Each row below holds a small network's activations on one record, seen along a few directions.
Here are examples, each followed by its value of one field, BODUL.
The largest differences between rows may come from other fields.
(in the rows, 500 means zero)
Strong random noise was added to every row along 6 fixed directions; ignore it. To show where, here is one row again and again, with new noise each time:
[760 680 749 533 456 333 382 768 158 700 427 729 575 460 518 568 589 575 481 507 512 539 400 355]
[602 468 551 382 186 478 620 581 174 531 519 630 493 498 354 492 398 604 416 431 522 642 298 464]
[314 550 609 173 416 496 671 738 446 444 579 510 377 672 348 400 483 456 413 541 652 485 551 545]
[576 521 494 487 251 507 382 692 444 509 516 478 589 304 438 371 297 778 456 673 381 565 635 152]
[535 224 319 689 445 525 340 355 541 397 579 429 549 443 569 483 333 624 527 527 411 582 404 473]
[680 592 472 678 717 423 318 563 521 627 418 546 677 456 585 566 592 416 701 482 518 552 457 491]
[453 224 370 489 282 549 517 413 424 354 613 467 461 520 437 437 295 616 427 493 471 619 353 529]
[636 630 549 473 377 462 506 629 365 633 460 556 578 416 453 525 492 594 549 502 511 528 498 334]

[678 197 385 896 380 499 78 441 405 411 499 540 631 220 589 418 243 736 377 659 217 685 389 370]
ref
[564 437 664 508 491 439 302 737 472 362 478 542 500 456 512 311 450 617 406 664 377 680 576 399]
zekap
[354 586 596 252 445 525 612 716 507 384 543 494 420 616 392 358 448 541 413 586 565 545 609 505]
sol
[586 608 600 672 742 401 480 413 568 672 466 539 547 533 620 682 712 402 633 467 574 334 466 497]
vabub
[558 408 411 537 432 625 577 288 597 439 542 345 440 489 538 551 569 619 631 359 454 503 521 561]
lazu
[409 498 734 534 504 408 498 465 369 642 560 551 263 569 674 730 631 577 317 553 579 158 518 471]
ref
[441 612 455 321 350 559 548 698 574 409 543 373 505 459 402 303 434 594 437 656 482 512 771 317]
nuki
[263 497 779 464 782 348 524 514 547 497 661 452 174 815 700 677 748 419 411 499 680 100 599 601]
vaza
[554 568 532 293 365 562 675 598 458 447 408 424 554 477 333 360 537 438 562 411 545 754 483 532]
kud
[513 749 846 324 499 339 571 742 289 678 487 624 314 635 553 634 700 607 359 558 583 279 582 387]
savif
[661 425 89 774 580 517 435 187 563 592 383 563 797 346 456 554 384 308 759 365 424 770 171 710]
nuvu
[328 690 473 242 544 572 718 605 645 471 500 421 471 616 382 446 524 427 568 498 618 492 645 546]
sol
[716 426 618 571 507 436 364 579 339 368 405 599 544 555 478 405 574 478 520 378 439 804 319 697]
zekap
[395 485 327 509 464 589 574 338 611 500 510 429 473 480 475 468 416 505 573 487 536 469 546 459]
gige
[611 564 642 563 441 364 528 445 262 676 531 684 460 502 511 700 572 494 380 460 550 351 392 451]
bafi
[520 927 382 347 373 538 787 547 554 794 381 438 652 199 320 539 531 469 700 526 578 412 641 278]
fara
[298 145 269 669 472 530 493 150 724 341 707 351 406 512 594 524 352 544 428 594 462 359 497 512]
bafi
[786 457 597 656 484 514 284 633 330 439 406 607 698 382 545 322 487 599 500 533 343 818 382 459]
daf
[525 345 480 539 487 504 551 357 478 477 562 507 432 526 585 593 586 515 527 389 538 462 339 583]
der
[531 529 397 625 453 472 372 521 464 619 486 605 667 286 430 464 270 542 514 626 415 539 554 285]
fiti
[649 270 416 676 208 521 420 343 366 478 580 441 494 349 553 529 347 835 453 480 342 522 417 291]
mafu
[622 616 570 590 429 411 357 624 379 657 472 606 599 304 480 550 365 612 458 627 402 462 550 175]
vaza
[635 708 631 343 432 519 710 554 288 569 435 552 516 609 353 517 654 478 493 312 588 554 339 588]
kuvu
[548 497 411 557 392 474 503 425 399 608 468 596 552 355 433 554 362 556 467 558 465 507 416 423]
nuvu
[497 432 478 407 636 486 509 595 443 460 509 604 548 622 362 452 493 262 511 413 579 661 322 746]
mafu
[624 480 277 629 503 486 421 445 423 516 407 602 735 275 373 447 338 350 601 475 458 727 253 650]
fara
[348 573 623 194 258 623 774 515 593 374 523 252 289 581 482 433 608 675 450 442 559 400 755 402]
mutat
[631 713 552 538 832 502 454 646 552 572 309 532 726 536 538 451 719 290 714 428 532 595 538 614]
daf
[516 716 604 245 293 507 623 790 358 523 484 621 502 420 276 365 393 548 360 617 494 586 621 358]
divuz
[579 584 441 284 294 591 745 525 334 488 433 566 629 563 246 379 406 403 499 340 554 772 209 663]
kuvu
[575 468 506 487 386 441 526 530 249 485 489 652 505 497 362 444 464 502 429 443 486 674 293 636]
nuvu
[383 454 457 412 622 571 496 536 676 381 540 401 457 606 524 422 523 464 598 541 534 526 604 617]
lazu
[570 729 688 525 627 388 465 576 336 768 432 699 471 484 567 639 622 458 472 504 575 316 529 366]
gige
[301 935 380 133 414 556 771 840 690 601 417 490 682 322 88 250 362 318 628 701 607 570 759 297]
vaz
[672 428 492 591 567 435 425 489 348 539 434 654 570 502 488 556 490 440 500 461 478 664 268 638]
savif
[639 533 237 469 85 675 716 350 418 503 407 467 625 345 310 452 342 546 607 371 449 746 359 459]
lud
[423 583 646 244 527 461 698 633 312 470 498 574 418 749 358 486 576 265 494 380 650 624 358 763]
fef
[637 397 494 532 219 548 702 298 222 608 485 583 393 481 476 594 536 564 444 298 526 544 219 520]
fal
[621 375 392 728 383 518 389 293 496 541 508 498 608 323 521 587 318 666 507 545 381 491 425 309]
vabub
[533 469 537 472 325 599 628 403 499 514 516 427 465 456 535 551 586 626 534 441 485 471 523 438]
toz
[675 858 538 276 181 540 659 747 339 684 407 557 623 279 300 439 419 593 459 587 496 552 678 162]
nuki
[637 447 744 626 282 347 428 548 194 600 577 652 404 397 579 589 445 748 300 574 409 401 409 223]
vaza
[524 364 642 580 424 459 459 477 367 460 586 565 327 565 628 542 569 585 320 534 465 427 422 480]
lud
[705 527 532 702 643 334 514 381 246 746 375 755 539 557 598 745 626 347 560 331 571 467 220 653]
dov
[568 705 555 417 442 499 605 606 421 613 407 539 624 434 428 489 464 558 491 539 515 442 511 333]
kuvu
[438 580 626 280 488 491 552 632 516 453 462 434 478 597 458 410 585 432 485 461 561 603 549 564]
kud
[442 402 493 170 91 604 795 462 329 367 512 430 425 571 283 379 389 530 395 329 531 763 340 613]
kud
[595 453 635 584 509 511 412 517 391 496 500 539 466 507 609 579 594 594 399 420 462 525 467 506]
tizib
[707 480 380 832 464 369 368 361 350 650 442 650 700 312 550 643 424 529 539 520 378 461 357 335]
bafi
[526 364 527 472 293 517 497 542 248 361 538 616 414 594 442 430 415 513 346 495 469 683 295 601]
lud
[529 571 724 593 840 354 195 751 456 571 452 662 470 649 683 455 680 328 450 563 533 467 467 594]
fal
[602 356 577 666 466 404 362 436 386 489 464 569 475 470 633 593 463 643 427 528 390 490 427 418]
zekap
[499 540 651 381 467 467 503 594 412 564 542 561 409 509 518 577 587 587 405 489 531 355 538 412]
der
[416 543 272 416 395 614 555 506 664 454 512 427 580 355 364 385 264 529 507 643 428 564 663 358]
divuz
[472 745 267 374 519 661 911 133 789 787 432 291 522 429 498 837 728 404 850 232 717 203 602 469]
der
[401 415 412 732 587 456 261 401 698 454 619 366 485 351 620 490 398 661 489 692 381 307 686 300]
vaz
[636 442 540 564 317 595 383 515 459 413 496 425 554 384 526 423 523 736 518 489 354 618 573 389]
toz
[509 260 711 769 480 379 385 306 325 566 616 538 232 555 813 736 641 684 291 521 469 207 368 500]
ref
[564 539 449 496 370 632 637 455 559 498 453 403 553 409 491 488 557 573 574 398 497 614 527 453]
tizib
[359 531 388 478 711 483 435 705 662 423 491 580 670 485 335 242 370 220 608 635 550 708 549 610]
fiti
[596 286 486 674 618 454 404 429 426 372 527 616 537 565 561 475 488 446 484 452 463 700 231 715]
sol
[364 616 555 316 381 439 574 646 335 589 539 581 440 402 385 497 379 524 337 644 540 385 521 397]
fara
[614 467 510 653 652 414 319 512 451 489 518 538 521 574 659 534 587 438 488 539 509 504 459 564]
nuki
[671 741 560 408 634 555 712 411 497 637 328 482 556 554 480 673 829 276 720 188 648 589 436 685]
mutat
[453 438 334 466 523 554 623 446 614 475 482 474 523 508 403 397 445 389 575 471 544 639 484 626]
dov
[420 565 406 657 500 445 402 363 635 669 545 468 528 266 573 645 372 638 498 703 455 192 665 163]
vaz
[242 491 536 478 824 469 414 605 866 384 620 372 355 625 648 411 575 420 464 740 544 277 807 509]
divuz
[437 171 616 505 413 517 457 393 311 355 624 572 324 671 592 576 491 563 296 453 484 497 301 673]
toz
[469 405 399 654 517 489 601 159 543 616 552 513 469 474 559 691 490 442 565 351 581 327 417 587]
fiti
[378 100 434 571 568 573 650 75 595 354 683 383 235 718 690 661 607 486 508 325 559 376 308 827]
lazu
[406 759 694 317 566 493 534 872 537 534 420 521 520 525 490 430 590 480 460 606 567 440 744 375]
tizib
[467 387 483 446 193 577 488 547 360 440 530 486 406 460 442 359 336 707 346 577 441 561 502 341]
fal
[607 464 636 367 249 465 620 565 136 508 488 666 482 513 333 503 394 493 375 418 509 695 267 549]
fef
[565 651 653 605 759 395 494 458 644 710 475 449 406 526 732 717 798 536 585 520 553 191 639 419]
savif
[597 852 809 439 555 369 622 640 309 826 420 691 413 494 554 626 762 482 495 465 634 271 569 325]
gige
[512 378 613 603 643 412 329 592 532 481 583 514 459 524 637 482 539 536 456 602 482 426 520 458]
mafu
[452 237 588 539 439 407 409 502 288 392 597 620 319 662 559 459 412 588 276 546 497 546 362 624]
dov
[665 494 431 620 450 445 630 357 282 607 405 664 645 490 392 637 486 382 597 316 505 587 175 596]
vabub
[553 519 665 437 357 551 593 456 330 497 516 453 409 568 577 531 628 707 426 412 477 447 526 442]
daf
[487 492 581 373 431 579 552 596 563 362 481 388 465 499 487 354 552 551 482 514 473 645 608 459]
mutat
[515 601 664 534 768 404 335 636 535 565 478 519 520 531 598 552 575 391 533 583 506 426 607 475]
fef

Which value of BODUL does each new row have?
[462 609 373 519 521 433 593 423 417 616 471 614 590 478 379 585 459 328 598 480 599 511 326 571]
vaz
[573 337 732 641 614 372 386 310 342 547 529 512 315 633 770 770 702 557 380 390 533 324 370 559]
kud
[630 671 768 591 576 396 258 719 423 581 474 524 539 457 663 481 563 747 401 694 444 343 647 205]
kuvu
[696 633 511 764 840 421 212 550 508 606 386 603 652 444 607 473 647 380 667 454 452 577 499 518]
gige
[455 768 331 328 500 513 573 738 469 543 387 550 725 352 222 316 370 291 645 600 562 728 477 551]
fara
[724 345 476 631 275 521 444 375 226 479 485 615 609 391 461 505 309 684 369 469 396 655 195 437]
kuvu
[647 495 426 495 150 623 501 459 530 408 454 330 546 267 400 378 367 839 532 499 304 680 657 233]
zekap
[398 468 813 275 525 389 699 493 238 571 609 668 185 792 585 758 752 424 324 345 744 221 315 703]
der
[399 788 688 202 475 396 775 740 233 664 467 748 454 676 272 501 580 253 490 425 752 511 423 635]
fiti
[454 529 416 458 364 512 452 602 572 489 530 466 602 369 394 365 274 558 492 610 406 599 572 314]
vaza
[672 647 626 589 549 419 298 760 415 506 428 598 630 408 519 399 510 645 507 614 397 620 576 335]
sol
[374 326 296 363 552 652 664 285 715 303 494 287 495 595 381 439 501 306 606 317 595 692 440 794]
kud
[361 475 567 407 535 535 374 647 711 403 594 391 427 507 599 371 446 637 463 681 415 417 757 390]
lazu
[453 598 728 338 474 474 634 593 435 492 462 455 357 592 563 549 691 557 421 450 539 369 627 427]
mutat
[500 674 696 230 222 496 738 651 260 549 506 490 396 530 343 477 511 609 423 451 516 504 561 372]
fef
[572 504 311 650 444 442 511 402 351 611 435 576 647 276 449 560 373 474 559 496 427 511 315 477]
fara
[604 178 575 635 450 432 359 329 334 341 559 582 398 614 616 526 497 571 365 355 387 687 206 727]
zekap
[504 429 724 429 348 458 471 684 255 436 515 618 437 538 516 458 516 641 324 550 431 483 483 435]
toz
[653 576 474 616 873 444 440 455 546 514 459 508 571 673 603 572 812 176 670 328 618 559 407 840]
nuki
[316 547 247 272 314 602 787 413 512 522 510 451 532 379 236 465 302 391 523 502 598 538 435 568]
fara
[399 572 511 347 650 491 739 469 602 540 482 454 391 657 456 591 672 347 550 388 615 351 519 690]
savif
[559 715 518 448 667 532 448 739 658 498 399 461 708 442 410 295 519 431 598 633 508 599 604 415]
kuvu
[671 513 375 752 773 517 206 498 640 511 404 476 781 375 573 446 424 472 615 589 394 603 469 438]
kuvu
[889 579 410 706 314 652 429 351 444 569 355 393 756 231 525 469 542 758 695 356 311 729 508 320]
daf
[368 623 316 389 502 567 710 459 584 577 422 532 556 474 344 461 406 325 609 464 598 483 516 496]
gige
[539 433 462 581 692 616 430 375 667 424 478 386 572 530 594 480 591 458 592 437 493 554 538 632]
daf
[363 373 390 435 306 550 757 185 482 547 593 408 278 600 525 649 469 625 433 389 572 321 486 524]
dov
